These are the activations of a small network on made-up records, seen along a few directions, one row for each record.
Here are examples, each followed by its value of one field, Pige.
Other fields move the rows too, some of them a lot.
In the rows, 500 means zero.
Random noise pushes rows far along 4 fixed directions. That doesn't count. These rows show it; they differ only by the noise:
[477, 327, 516, 578, 358, 508, 431, 464, 441, 468, 575, 393, 551, 549, 705, 612, 487, 521, 514, 560, 427]
[384, 487, 345, 430, 368, 579, 523, 511, 483, 593, 562, 521, 528, 446, 507, 515, 565, 543, 518, 510, 499]
[583, 390, 440, 514, 248, 499, 333, 339, 277, 720, 611, 421, 704, 406, 637, 581, 574, 515, 390, 667, 431]
[587, 358, 677, 678, 533, 355, 362, 405, 371, 602, 468, 511, 581, 431, 637, 513, 504, 634, 369, 678, 391]
[465, 476, 554, 549, 570, 494, 580, 598, 531, 480, 406, 575, 443, 540, 500, 498, 431, 566, 487, 500, 467]
[347, 494, 646, 638, 818, 353, 563, 590, 625, 505, 354, 722, 350, 388, 433, 351, 533, 774, 464, 544, 459]

[726, 452, 667, 605, 540, 358, 427, 392, 335, 595, 453, 527, 567, 401, 569, 479, 432, 413, 390, 582, 505] -> l7
[415, 402, 622, 560, 534, 396, 447, 487, 545, 358, 546, 442, 432, 505, 590, 580, 467, 619, 507, 522, 454] -> l4
[686, 516, 605, 504, 408, 500, 515, 544, 430, 542, 430, 495, 584, 650, 468, 611, 359, 424, 385, 530, 429] -> l5
[424, 696, 454, 331, 617, 513, 741, 628, 561, 542, 333, 624, 413, 458, 324, 422, 353, 522, 467, 415, 624] -> l4
[495, 405, 542, 607, 497, 520, 451, 498, 448, 415, 569, 496, 596, 664, 480, 551, 538, 560, 465, 648, 408] -> l2
[384, 555, 232, 352, 316, 711, 559, 541, 486, 507, 652, 526, 622, 606, 340, 546, 616, 482, 537, 543, 510] -> l2
[223, 522, 330, 489, 517, 450, 406, 468, 640, 549, 700, 565, 433, 331, 427, 387, 844, 721, 543, 498, 474] -> l7
[401, 389, 516, 620, 456, 522, 385, 499, 586, 330, 691, 355, 446, 576, 632, 556, 647, 546, 586, 505, 384] -> l8
[689, 704, 386, 314, 465, 642, 646, 533, 398, 672, 436, 599, 494, 356, 286, 398, 473, 280, 500, 384, 624] -> l8
[557, 399, 593, 489, 368, 431, 412, 400, 431, 495, 489, 400, 640, 565, 690, 619, 332, 433, 472, 599, 459] -> l3
[471, 467, 417, 482, 387, 554, 529, 476, 523, 506, 604, 425, 496, 510, 582, 510, 487, 490, 568, 468, 537] -> l5
[808, 421, 641, 610, 422, 486, 447, 536, 376, 349, 459, 336, 524, 760, 638, 606, 292, 255, 507, 471, 457] -> l7
[435, 546, 388, 393, 484, 594, 522, 527, 517, 547, 520, 532, 491, 563, 433, 585, 479, 508, 511, 475, 503] -> l1
[625, 489, 557, 553, 502, 527, 559, 561, 479, 408, 470, 415, 531, 652, 533, 542, 422, 421, 520, 433, 478] -> l6
[710, 650, 284, 372, 362, 642, 481, 393, 283, 688, 583, 494, 476, 254, 364, 326, 728, 305, 537, 338, 667] -> l6
[474, 446, 503, 580, 509, 549, 489, 531, 476, 406, 567, 526, 566, 650, 451, 535, 539, 561, 490, 617, 436] -> l2
[315, 445, 360, 440, 382, 590, 537, 544, 640, 315, 631, 399, 359, 571, 610, 487, 530, 430, 724, 359, 556] -> l5
[538, 463, 439, 426, 318, 557, 522, 475, 435, 419, 563, 313, 508, 544, 672, 586, 384, 381, 512, 454, 566] -> l4
[552, 658, 436, 444, 504, 627, 572, 641, 495, 525, 453, 600, 595, 696, 292, 578, 484, 480, 461, 528, 472] -> l6
[408, 444, 573, 419, 479, 374, 508, 312, 451, 587, 458, 545, 572, 301, 745, 537, 404, 482, 412, 559, 538] -> l1
[366, 266, 631, 637, 620, 363, 389, 425, 528, 414, 541, 450, 463, 492, 677, 569, 509, 656, 479, 588, 386] -> l1
[333, 626, 453, 430, 699, 456, 556, 593, 691, 504, 467, 695, 336, 385, 292, 339, 629, 697, 496, 434, 522] -> l3
[523, 542, 409, 475, 472, 450, 378, 330, 390, 791, 626, 512, 646, 244, 462, 378, 706, 610, 415, 629, 472] -> l8
[336, 246, 625, 599, 466, 428, 362, 418, 606, 309, 614, 332, 504, 534, 800, 607, 488, 580, 590, 544, 478] -> l3

Here are new rows. What is Pige for each?
[520, 655, 421, 437, 579, 598, 676, 659, 582, 518, 377, 590, 437, 572, 291, 460, 443, 429, 525, 440, 512] -> l8
[469, 477, 297, 349, 122, 659, 414, 429, 430, 589, 736, 320, 722, 573, 538, 689, 614, 391, 505, 546, 408] -> l8
[458, 433, 454, 396, 323, 594, 540, 566, 571, 342, 567, 382, 511, 705, 584, 682, 400, 429, 576, 414, 467] -> l3
[280, 503, 503, 413, 529, 430, 549, 481, 577, 487, 461, 533, 485, 500, 585, 532, 420, 529, 535, 518, 513] -> l1
[512, 465, 531, 450, 451, 514, 597, 571, 518, 352, 411, 399, 446, 625, 544, 630, 335, 417, 541, 468, 542] -> l4
[765, 655, 507, 493, 505, 502, 338, 424, 295, 828, 471, 594, 729, 405, 307, 472, 615, 520, 245, 728, 404] -> l8
[545, 569, 502, 487, 555, 546, 527, 562, 503, 544, 438, 541, 512, 513, 335, 432, 537, 458, 493, 424, 536] -> l6
[420, 621, 186, 339, 339, 601, 544, 499, 488, 685, 653, 513, 589, 413, 378, 466, 613, 474, 518, 472, 576] -> l7
